Each row has a name. Each question is about the rows just above it.

[130 180 159 149 118 108] = Kanen
[145 158 119 148 138 126] = Rig
[138 110 168 165 163 112] = Gole
[127 127 189 120 146  97] = dato
[166 166 166 175 166 166] = lil
[165 122  99 167 179 165] = noki
[134 195 168 179 121 128] = zos
[119 118  78  78  78  78] = rez
[128 149 162 121 130  95] = korub
[146 174  77 181 141 145] = gelok
[139 144 172 156 153 128] = vab
How many times does lil hold [175]?  1
Times [78] occurs in rez:  4
Count of [165] in lil:  0
How many times does lil hold [166]?  5

[109 122 174 175 137 114  96] = figuf
[144 136 183 146 165 123 126] = pini
[155 163 123 102 163 161 161] = donos
[153 133 196 162 178 118 129] = Fepil
[156 139 186 153 179 127 136] = bod
[131 127 186 171 159 116 119] = Zad
[120 132 120 120 168 120 132] = Veder
[122 131 164 164 147 128 113] = Tulas
[120 137 139 170 148 150 123] = Kesav
[122 163  85  90 127 187 164] = Gare
Times [120] occurs in Veder:  4
Times [163] occurs in donos:  2

[114 121 156 124 110 127 121 155 120 118 155 177 122]  mabu
[132 129 132 120  72 118 116  72 134 132 102  72 102]  tazu
[106 118 117  90  91  93 137  93 111 138 128  58 133]  Siluz
[154 131 128 154 136 149 134 136 154 138 154 136 141]  faz
[151 150 103 164 151 166 155 110 158 148 107 109 149]  dimo
How many times does faz hold [135]?  0
Times [132] occurs in tazu:  3

[178 137  61 169  60 171] -> sepus
[ 83 191  73 169  71 170] -> dovik
[ 56 167 192  56 195  56] -> fipof
[154 101  76 148  83 165] -> kos
[117 198  97 144 101 129] -> sidi
[ 79  79  79 166  75 166] -> nuza
[155 155 153 155 159 107] -> Gad
[ 82  62  82  82  73 156] -> Feti
[ 99 140 196  93 192  80] -> simi
Count of [83] in Feti:  0
Times [79] occurs in nuza:  3
Times [155] occurs in Gad:  3
Count of [56] in fipof:  3

[132 133 130 130 131 130 123 125 133 133] = vuf
[ 84  59 179 121 120  66 130 169 118 176] = goso
[127 113 128 111 131 135  99 113 120 121] = nade
[127 127 122 129 127 129 127 131 117 129] = gar
[131 135 127 125 131 131 127 133 130 134] = zaz
[129 130 128 129 135 131 130 127 130 130] = mal
[141 117 129 144 117 124 111 140 142 139] = zabep
[134 128 132 125 131 134 134 129 132 132] = Legok
[131 131 127 129 131 127 131 133 132 127] = Turu
[129 135 128 127 129 126 129 132 128 131] = Tul
[129 121 125 132 127 130 130 126 127 127] = dazan
How many times does Turu hold [131]?  4
Count of [134] in vuf:  0
Times [130] occurs in mal:  4
How many times does gar hold [129]?  3
Times [132] occurs in Legok:  3

